Here are a small network's activations along a few directions, averaged over the inputs that share one value of a field.
Values that are neighbours, or in one group, have similar rows; names and order tell nothing.
In the rows, zero is written as 500.
Strong random noise was added to every row along 18 fixed directions; ignore it. To show where, here is one row again and again, with new noise each time:
478 609 408 457 645 476 473 369 464 432 629 415 458 510 430 552 438 518 508 625 460 544 504 476 361 693 485 568 264
491 707 572 546 627 478 682 474 421 461 552 503 535 522 745 467 533 467 454 666 489 418 678 435 704 493 466 645 461
552 474 459 432 379 532 462 686 401 463 402 533 400 518 481 261 595 561 575 376 513 594 575 494 561 362 434 493 580
442 407 475 445 399 493 185 507 731 580 591 503 708 499 210 162 483 335 593 462 464 573 553 495 430 470 527 452 514
401 605 526 629 518 533 658 491 533 421 361 647 620 473 583 157 245 478 485 630 545 522 499 392 361 586 341 618 392
501 439 252 512 419 471 172 470 518 520 544 615 453 578 288 522 557 456 467 511 534 575 513 356 485 343 361 285 375
481 593 609 446 484 354 624 336 454 620 364 547 679 599 514 479 434 616 360 592 482 524 605 559 324 773 428 485 464
439 422 413 538 754 569 414 433 614 504 458 558 447 350 624 446 604 312 502 561 454 604 374 345 533 454 390 437 574
545 566 423 505 659 522 598 386 366 589 384 671 417 485 643 608 508 585 335 529 492 522 491 302 603 368 279 409 499
626 589 509 394 453 439 505 530 487 601 465 526 491 523 395 480 391 633 564 469 453 586 629 484 496 569 476 429 543
545 610 604 656 417 386 698 457 507 538 496 533 482 510 443 532 698 477 375 421 581 420 587 462 440 549 539 495 507
584 297 442 421 471 417 312 526 722 547 517 503 481 445 406 560 535 451 520 386 430 498 691 474 394 405 392 356 697
368 594 452 531 337 415 385 408 614 498 582 504 538 684 529 484 346 469 469 544 520 475 629 512 439 273 552 485 366
521 516 488 448 506 507 432 551 527 463 552 399 490 540 468 262 738 475 509 418 527 487 528 567 494 391 508 548 438
561 673 565 487 635 389 453 441 471 640 592 461 698 489 446 459 719 468 360 594 469 523 474 433 551 572 459 538 522
309 551 544 562 319 475 619 452 333 484 406 691 433 508 550 567 329 463 442 499 432 604 667 403 529 449 509 430 663
421 410 402 465 467 585 473 604 382 268 500 505 454 445 464 352 469 492 563 549 550 446 505 437 535 483 484 661 391
409 477 373 468 460 382 468 325 666 533 400 643 348 613 474 560 454 520 582 552 591 518 583 403 564 413 619 297 367
457 380 440 364 588 266 436 542 697 446 568 442 440 462 419 613 432 601 587 538 516 431 478 461 420 449 542 567 554
417 403 465 625 338 387 430 583 606 462 651 595 472 508 249 496 498 422 465 381 542 374 613 427 446 304 426 444 559


Values of GAN:
gat: 409 487 516 469 531 583 570 337 511 532 542 535 481 544 393 309 530 491 537 435 516 484 479 560 523 513 636 529 371
tiz: 652 337 389 378 463 593 440 541 360 524 429 605 458 515 341 485 500 623 584 503 529 503 651 423 659 647 378 448 448
rulun: 529 569 454 533 363 499 562 477 467 290 292 544 536 377 616 613 442 513 452 667 615 473 440 313 491 457 741 555 454
gezak: 341 491 521 520 513 465 360 532 617 437 604 475 580 531 457 508 452 393 560 559 465 511 393 673 502 452 557 283 556
bige: 489 504 513 418 604 685 481 468 319 407 387 459 568 479 734 521 552 451 493 652 408 520 496 608 660 614 522 410 485
pov: 532 539 567 469 480 744 481 415 589 484 634 425 499 343 316 444 273 428 561 309 315 580 526 593 266 483 592 409 613
gosi: 664 578 409 387 428 480 349 397 572 517 409 545 621 614 476 303 645 586 433 560 589 508 627 423 520 340 500 455 325
diz: 489 466 318 531 510 589 366 341 373 531 530 521 384 630 566 515 544 486 412 493 413 642 628 441 389 461 313 478 329
rit: 556 485 443 498 396 653 455 507 324 528 406 449 361 491 639 581 527 469 564 412 430 767 479 496 494 537 623 540 541
savil: 499 484 593 318 468 504 445 305 675 481 489 354 625 497 528 447 660 463 523 469 497 483 582 637 450 496 856 524 479
detu: 448 491 483 685 434 711 548 439 487 472 504 564 446 436 503 452 394 333 597 483 495 583 472 424 534 610 617 554 449
zof: 568 623 646 618 478 559 595 871 571 304 590 314 567 305 393 333 394 497 587 411 447 467 295 669 257 533 490 546 712
lon: 544 539 578 583 326 472 454 587 463 590 559 410 565 625 467 450 609 453 489 442 545 550 500 605 461 589 519 621 467
katep: 450 575 580 632 492 398 575 288 542 641 641 472 564 543 442 531 582 357 385 502 490 530 621 400 376 657 556 686 405
bazem: 416 292 463 321 545 214 470 488 627 539 485 524 467 602 456 440 521 677 600 516 538 481 532 561 466 521 538 593 516
Each value of GAN is a pair of two hidden parts, and every pair occurs once (5 first parts, 3 second parts).
Question: Changing only the second part turns bazem into rit. gosi has the same second part as bazem; what does that change turn gosi into?
Answer: lon
Question: Changing only the second part turns rulun into gezak. zof has the same second part as rulun; what does that change turn zof into?
Answer: tiz

Values of FIKA:
zenar: 508 530 635 380 567 558 704 395 599 369 519 465 425 409 478 613 300 595 570 419 374 387 665 736 388 534 622 253 597
pifub: 454 525 505 514 677 433 753 274 383 585 481 428 422 642 842 664 501 565 448 639 557 507 577 507 455 831 451 842 204
bugo: 297 480 495 307 809 560 527 318 560 618 621 481 296 471 606 304 527 411 551 360 294 648 624 503 560 320 444 525 625
bisin: 593 434 368 626 476 492 272 440 733 767 542 634 375 475 294 579 550 301 642 388 451 683 567 359 577 511 498 127 552
kituf: 245 599 366 476 535 593 390 560 362 431 664 560 394 559 540 552 169 523 629 590 468 592 260 464 718 199 603 546 435
tekol: 570 600 345 511 285 270 385 635 520 387 489 646 475 638 295 301 540 632 556 621 587 518 760 301 511 363 440 440 448
duvu: 502 455 655 562 573 645 650 343 587 658 409 546 626 495 649 505 436 346 564 569 516 415 537 539 781 706 665 495 405
zozur: 492 695 428 420 513 766 375 326 210 483 390 478 543 478 671 378 505 442 394 578 345 834 541 440 416 592 449 483 496
nif: 783 747 522 540 196 445 468 398 534 499 456 474 674 522 572 589 505 521 399 601 486 556 894 339 427 498 702 558 481
mif: 677 713 356 677 335 265 533 813 538 312 377 612 340 682 512 467 625 592 610 655 647 468 794 512 509 561 295 163 449
mugeb: 390 286 548 202 487 343 559 584 376 891 412 491 193 767 365 185 642 754 754 157 524 713 358 649 726 504 565 630 474
komer: 528 379 451 407 629 533 476 419 423 753 684 455 338 544 402 685 411 584 606 362 390 585 509 490 629 580 525 643 450
puvig: 770 450 570 321 631 356 756 458 426 408 388 427 447 366 392 676 732 693 520 516 538 372 682 544 487 924 584 490 460
zira: 326 612 491 489 622 406 659 553 501 172 548 470 302 369 554 361 813 414 503 521 568 424 440 408 538 290 657 549 557
kegon: 361 395 557 409 215 314 449 468 254 426 309 568 637 451 492 726 608 524 308 596 416 598 694 402 405 644 628 555 862
derag: 256 300 611 388 511 590 667 369 160 392 304 623 544 432 620 328 555 475 366 553 374 566 651 490 494 683 372 677 672
runi: 415 390 546 507 708 399 500 396 450 492 442 455 592 363 455 502 857 385 250 543 511 556 240 425 269 731 395 576 543
vazom: 533 622 517 363 539 344 376 568 543 431 469 564 679 516 372 606 673 640 436 687 564 332 453 578 683 368 505 113 641
zizal: 445 434 468 320 632 405 538 536 337 559 509 454 444 602 482 373 606 677 545 495 547 538 388 577 573 589 434 692 359
tata: 685 390 413 427 626 530 317 542 631 571 483 400 367 431 752 771 582 442 607 469 407 646 494 533 556 414 465 398 705
Each value of FIKA is a pair of two hidden parts, and every pair occurs once (5 first parts, 4 second parts).
Question: Changing only the second part turns zizal into zira. duvu has the same second part as zizal; what does that change turn duvu into?
Answer: mugeb
Question: Changing only the second part turns kegon into komer. tekol has the same second part as kegon; what does that change turn tekol into?
Answer: nif
Question: Changing only the second part turns zozur into kituf. derag has the same second part as zozur; what does that change turn derag into?
Answer: zenar
Question: Changing only the second part turns puvig into runi. bisin has the same second part as puvig; what does that change turn bisin into?
Answer: mif
